These are the activations of a small neural network, seen along a few directions. Each row is one input.
In each table, some parts of the input vary, and every possible input appears once, in random order.
Descriptions start from the smaller parts, as in this example, which fits no table here: one of 2 separate values, together with either a single point or one of 11 places around a ring or (one of 5 places around a ring, together with one of 6 places along a line).
Shared parts are said once, and a part with two or three values counts as separate values.
In the rows, zero is written as 128.

Other details of the inputs vary at random and push rows far along two fixed directions, the same in every table; ignore that.

Rows:
r1: [131 159  83 128 167  90 126 113 120 150 137 138 160  92]
r2: [ 56  28  97 188 108 103 175 120  81 102 115 101  87 157]
r3: [170 109 175 101  66 155 144 218  92 104 119 130 168 187]
r4: [134 128 129 127 140 122  96  90 141 137 116 123 111 111]
r5: [ 84  19 130 191  70 126 124  88  95 115  93  86  75 161]
r6: [138 155 133 129 125 180 128  83 166 137 130  85  90  91]
r7: [150 122 153 108  79 151 159 225  91  83 138 161 155 199]
r8: [178 211 156  68 154 137  95 143 176 138 150 177 154 127]
r9: [ 63  36  92 201  86 106 150 124  91 103  76  96 101 156]
r10: [138 111 167 102  93 148 170 228  97  97 155 163 154 201]
r11: [104 127  80 155 164  88  84  29 144 157 107  98  93  65]
r12: [117 132 111 146 146 110 106  91 132 154 143 153 127 120]
r13: [ 90  54 191 150 109 139 146 155 120 125 150 151 112 180]
r14: [184 166 190  77 132 144  94 147 148 151 149 149 168 122]
r15: [173 202 179  72 163 137  94 148 178 149 152 178 168 117]
r16: [159 140 166  95 103 144 155 221 111  98 145 162 165 181]
r17: [ 91 106 117 155 212  68 140  68 148 156 121  95 128  48]
r18: [168 180  85  94 135 106 109 120 115 136 123 112 158  87]
r19: [142 149 180 122  56 230 152 198 152  90 135 146 108 200]
r20: [101  99 140 162  86 186 195 172 120  89 122  97  97 159]
r21: [151 142 142  87 103 147 160 217  97  95 160 170 157 186]
r22: [113 129  95 145 164  97  91  38 146 148 109 101  95  76]
r23: [ 61  33 115 204  79 121 123  96 112 112  89 115  74 169]
r24: [144 121 138 127  65 150 139 224  89 111 115 168 183 205]
r25: [ 64  31 102 197 102 102 168 118  85  97  98  94  91 152]
r26: [106 127  59 153 169  73 111  58 122 147  93  79 119  56]
r27: [164 129 213  98  93 165 107 196 131 127 134 162 161 178]
r28: [127  61 137 145  71 135 147 165  80 102  96 100 132 167]
r29: [196 194 162  60 156 124 115 166 137 149 140 134 200  92]
r30: [157 148 141 105 155 115  93  81 155 156 133 117 127  89]
r31: [ 83 114  79 162 189  79 108  32 139 177 149 133 103  77]
r32: [ 82  44 126 194  77 171 183 118 110 107  84  40  78 130]
r33: [108 112  99 148 192  74 121  61 141 153  93  74 120  52]
r34: [135 172  84 115 163  98 125 108 139 126 115 123 142  92]
r35: [ 82  44  98 197 109  98 131 109  84 142  79  88 128 129]
r36: [177 224  95  71 146 116 124 165 125 119 158 164 172 113]
r37: [126 162 102 124 159 109  98  72 161 137 125 138 111  99]
r38: [164 169 179 105  69 228 136 186 148 104 138 133 117 176]
r39: [176 223 118  73 139 133  97 140 145 129 171 185 148 126]
r40: [168 210  99  73 161 114 128 167 118 148 175 179 189 119]
r41: [116  73 128 153  73 132 145 169  81  96  91 106 128 174]
r42: [193 212 121  62 151 127 111 165 131 127 132 143 179 107]
r43: [100  64 151 161  81 146 126 141 122 103 104 141  99 188]
r44: [126  81 154 155  63 151 105 162  96 132 113 148 139 194]
r45: [141 186 108 117 156 160 148 112 159 131 115  78 119  68]
r46: [150 124 151 108  73 156 148 226 102  85 115 158 160 203]
r47: [128 147 161 118 185 108 111  94 167 157 153 146 131  89]
r48: [ 52  29 110 195  93 116 142  96  96 116 128 123  66 168]
r49: [ 62  25 127 201  90 119 141  95 104 104 111 113  65 169]
r50: [146 152 143 111 162 116  91  90 160 151 125 126 124  96]
r51: [ 86 126  50 147 186  67 138  60 122 144 136 105 107  63]
r52: [164 235 140  71 150 194 142 141 179 129 193 157 115 114]
r53: [138 167 139  93 177 115 117 107 160 147 174 161 121 109]
r54: [121 151  99 141 159 104  89  73 152 167 124 148 136  99]
r55: [139 125 160 104  70 165 139 197 102  94 169 186 124 219]
r56: [117 164 107 136 146 160 163 117 164 118 111  89 108  90]
r57: [105  69 177 135 111 133 172 199  98 113 143 143 148 178]
r58: [127  61 159 147  65 150 119 139 102 111 111 119 107 180]
r59: [148 174 119  99 173 104 126 131 154 135 121 132 156  95]
r60: [121 126  84 143 148  95  86  35 136 156 116  96 101  70]
r61: [131 152 138 116 174 109 112  90 163 145 150 145 115 100]
r62: [ 98 115 120 149 200  77 130  79 158 156 102  98 138  58]
r63: [125 155 115 106 173 112 117  90 148 140 165 155 109 107]
r64: [132  99 168 129  75 159 135 180 111  95 143 168 117 204]
r65: [ 82  14 128 203  73 122 114  90  90 144  94  98 102 160]
r66: [199 208 107  72 134 121 102 159 113 154 140 145 204 106]
r67: [165 236 119  68 159 178 170 166 158 119 177 137 140 101]
r68: [ 88 144 103 165 181 144 142  31 187 144 137  84  56  53]
r69: [109 109 125 146 196  79 121  74 143 163  97  80 140  48]
r70: [202 216 110  58 133 125 112 155 120 127 139 134 179 105]
Each input here is: one of 2 separate values, together with one of 5 places along a line, together with either a single point or one of 6 places along a line.
Question: Changing only the choice among 2 separate values turns r7 into r64. The same change can be made to r62. Which row results?
Answer: r15
Question: Changing only the choice among 2 separate values turns r4 into r42. The same change can be made to r60. Which row results?
Answer: r18
Question: A walk changes only the place on the line of 6. It starts at r12 and steps to r39. List the rest of the walk in order.
Answer: r49, r64, r61, r47
Question: Change only the choice among 2 separate values in r11. List by row number the other rows that result.
Answer: r26
Question: List by row number the other rows that have the choice among 2 separate values and the place on the line of 5 in common with r28.
Answer: r3, r18, r29, r32, r66, r70
Question: Change only the place on the line of 6 in r31. List by row number the other rows that result.
Answer: r13, r48, r53, r55, r63
Question: A walk changes only the place on the line of 5. It starts at r67 and steps to r20. List the rest of the walk in order.
Answer: r56, r45, r32

Rows:
r71: [ 84  41 142 181  73 157 139 115 109 111 116 104  66 173]
r72: [156 160 133  96  99 139 121 183 108 107 136 167 152 172]
r73: [102 135 110 141 148 141 149 110 147 121 136 115  94 113]
r74: [120 118 126 136 124 105 115 129 124 124 124 148 130 146]
r75: [137 150 139 122 106 169 158 163 136 103 130 125 122 149]
r76: [122  82 152 137  54 160 155 210  73  95 138 146 135 210]
r77: [ 87  44 127 171 124 100 144 104 110 129  95  80 104 118]
r78: [181 185 142  78 104 149 117 197 124 128 132 161 185 154]
r79: [113  52 175 146  82 139 150 180  93 106 120 134 129 194]
r80: [116  58 195 154  49 184 133 170 110 106 119 137 105 213]
r81: [ 85  62  97 185 129 102 146  83 103 130 102  77 102  99]
r82: [108 131 128 143 142 140 146 113 154 127 113 102 109 103]
r83: [140 192  82 108 217  79 103  52 159 174 130  98 147  15]
r84: [145 148 147 116 124 152 108 110 151 138 125 114 120 113]
r85: [177 181 122  87 109 146 124 177 118 121 135 153 173 146]
r86: [177 198 143  72 130 135 119 180 127 130 174 180 176 140]
r87: [ 82  55  93 191 124  93 131  79 110 122  81  84  96 113]
r88: [ 69  43 104 194 131  87 123  74 117 130  72  77 100 106]
r89: [174 212 117  85 162 141  99  85 166 147 147 121 127  75]
r90: [110  87 133 154 115 122 127 134 114 133 110 134 136 152]
r91: [118 116 111 123 147 107 137 111 117 128 137 119 117 114]
r92: [158 159 143  96  99 142 123 189 119 122 150 181 167 178]
r93: [147 169 160 100 108 172 147 188 146 106 159 171 134 169]
r94: [ 66  53  85 191 128  97 139  79 106 136 103  94  91 124]
r95: [147 141 117 107 143 115 135 124 121 126 131 114 139 108]
r96: [132 198 114 110 208 121 121  74 187 153 142 125 124  56]
r97: [137 187  92 113 227  74 100  48 161 179 142 117 142  25]
r98: [182 201 161  71 119 167 103 151 157 131 171 177 142 141]
r99: [135 144 124 121 155 104 103 115 137 137 118 144 146 112]
r100: [132 138 125 109 159 100 126 113 134 136 151 140 134 110]
Question: Describe the family of inputs behind these rows.
Answer: one of 5 places around a ring, together with either one of 2 separate values or one of 4 places along a line
Question: Changing only the place on the ring of 5 turns r76 into r86. The same change can be made to r72. Which row results?
Answer: r74
Question: A walk changes only the place on the line of 4. It starts at r87 and steps to r85. List the rest of the walk in order.
Answer: r81, r95
Question: Change only the choice among 2 separate values in r98. List by row number the other rows that result.
Answer: r93

Rows:
r101: [117 188  98 132 205 123 125  39 183 150 131  87  91  26]
r102: [115 159  69 134 190 108 131  49 151 145 132  99 106  54]
r103: [186 190 181  70  91 171  92 182 150 130 158 191 164 178]
r104: [198 220 155  62 109 181 119 185 156 117 142 156 158 148]
r105: [ 87  35 153 187  55 172 172 141 109  97  87  72  86 172]
r106: [184 217 144  67 123 180 145 204 137 108 156 164 172 146]
r107: [ 80  38 114 182  73 120 159 155  82  96  94 103 116 172]
r108: [130 158  67 125 203  71 104  55 141 162  99  83 138  37]
r109: [112 135 103 128 201  96 123  56 161 159 140 114 114  59]
r110: [118 154  69 125 187  79 143  73 135 137 115  76 134  43]
r111: [ 73  22 159 189  88 141 152 141 103 110 113 130  98 186]
r112: [197 198 155  51 120 129 122 210 119 120 161 185 195 151]
r113: [127 126  98 127 191  63  98  61 134 173 112 100 142  49]
r114: [198 198 137  62  96 152 111 216 106 119 134 161 199 158]
r115: [128 105 126 130 113 101 118 136  99 120 133 153 142 153]
r116: [130 143  99 129 126 130 147 137 114 122 138 125 127 129]
r117: [ 86  60 117 174  97 129 169 152  99 106 106 104 101 167]
r118: [125 119 124 123 129  93 110 131 115 131 133 157 148 136]
r119: [122 152  82 123 216  45  95  45 151 163 125 127 131  48]
r120: [129 169  54 126 194  73 120  60 138 145 123 101 129  39]
r121: [208 205 128  63 104 149 113 203 102 118 140 156 193 151]
r122: [ 81  69 116 169 100 145 156 130 114 111 109 108  99 150]
r123: [ 90  69 140 176  77 170 155 127 117 100 117  99  67 160]
r124: [180 211 137  76 116 163 149 217 123 110 158 163 178 154]
r125: [132  93 149 139 112 108 109 150 100 137 110 138 155 147]
r126: [209 204 145  54 122 125  82 180 112 141 155 187 200 151]
r127: [ 94  37 159 184  70 146 121 110 113 121 113 121  89 186]
r128: [ 93  28 130 177  66 131 164 159  70 104  76  68 125 166]
r129: [109 150  95 125 217  80 103  34 169 165 136 128 110  56]
r130: [ 82  48 177 182  91 156 137 125 127 114 122 123  77 170]
r131: [109 169  60 133 199  85 127  60 155 159 132 102 119  44]
r132: [115 145 126 130 192 113 114  45 177 158 146 105  88  56]
r133: [185 194 154  63 126 143 131 205 129 131 176 183 179 157]
r134: [ 93  32 141 173  85 102 109 132  84 131  94 125 130 172]
r135: [101  63 135 179  68 163 146 125 116 109 101  96  88 163]
r136: [117 174  70 121 216  98 126  48 170 151 124  99 109  38]
r137: [173 196 159  61 119 154 107 184 139 128 170 201 170 165]
r138: [108 160 116 128 198 104  87  32 184 166 149 124  93  57]
r139: [ 99  32 145 169  92 100 115 137  85 129  91 122 128 174]
r140: [ 84  19 177 198  67 154 134 131 117 115 100 118  90 187]
r141: [195 202 157  62 122 127 113 208 122 120 162 198 198 156]
r142: [122 165  98 144 185 120 121  44 176 153 111  81 106  41]
r143: [184 203 144  60 112 185 158 209 130 103 156 150 168 151]
r144: [115 184  89 126 197 118 113  36 183 156 134  94  86  30]
r145: [ 98  52 128 179  84 126 149 150  79 111  79  85 132 154]
r146: [ 78  36 166 184  76 154 131 115 112 111 127 123  67 185]
r147: [105 140  96 146 205  74 116  58 152 166 140 123 124  63]
r148: [ 79  34 175 178  83 152 132 128 123 110 117 124  68 188]
r149: [ 77  45 153 183  75 170 162 138 119  93 102  92  64 176]
r150: [192 206 129  62 115 139 133 214 117 101 142 165 184 154]
r151: [ 74  33 141 179  98 110 145 136  98 120 113 132 101 183]
r152: [ 68  37 136 180  92 112 139 131  97 125 120 135 106 179]
r153: [ 78  46 121 181  85 138 190 155  90 103 104  84 102 161]
r154: [196 224 151  64 100 184 113 186 155 121 148 162 163 146]
r155: [184 202 145  65 119 139 113 186 120 130 179 199 174 167]
r156: [131  95 168 137  96 153 126 136 138 126 128 127 119 157]
r157: [179 199 173  68  89 206 154 208 138  96 157 142 140 161]
r158: [122 141 117 136 187  95  87  33 179 168 121 118 101  67]
r159: [119 170  69 131 202  74 131  64 142 142 115  92 138  35]
r160: [178 185 158  68 112 161 113 186 125 120 174 199 163 176]
Question: Describe the family of inputs behind these rows.
Answer: one of 2 separate values, together with one of 5 places along a line, together with one of 6 places along a line
Question: Changing only the place on the line of 5 turns r138 into r130. The same change can be made to r103. Which row results?
Answer: r140
Question: Changing only the place on the line of 5 turns r144 into r157. The same change can be made to r122. Which row results?
Answer: r143
Question: Change only the choice among 2 separate values in r137. List by row number the other rows that result.
Answer: r122
Question: Change only the choice among 2 separate values in r139. List by row number the other rows that result.
Answer: r108
Question: Change only the place on the line of 5 in r126. List by row number the other rows that result.
Answer: r113, r125, r134, r139
Question: Change only the place on the line of 6 in r124. List by row number the other rows that result.
Answer: r101, r106, r142, r145, r159
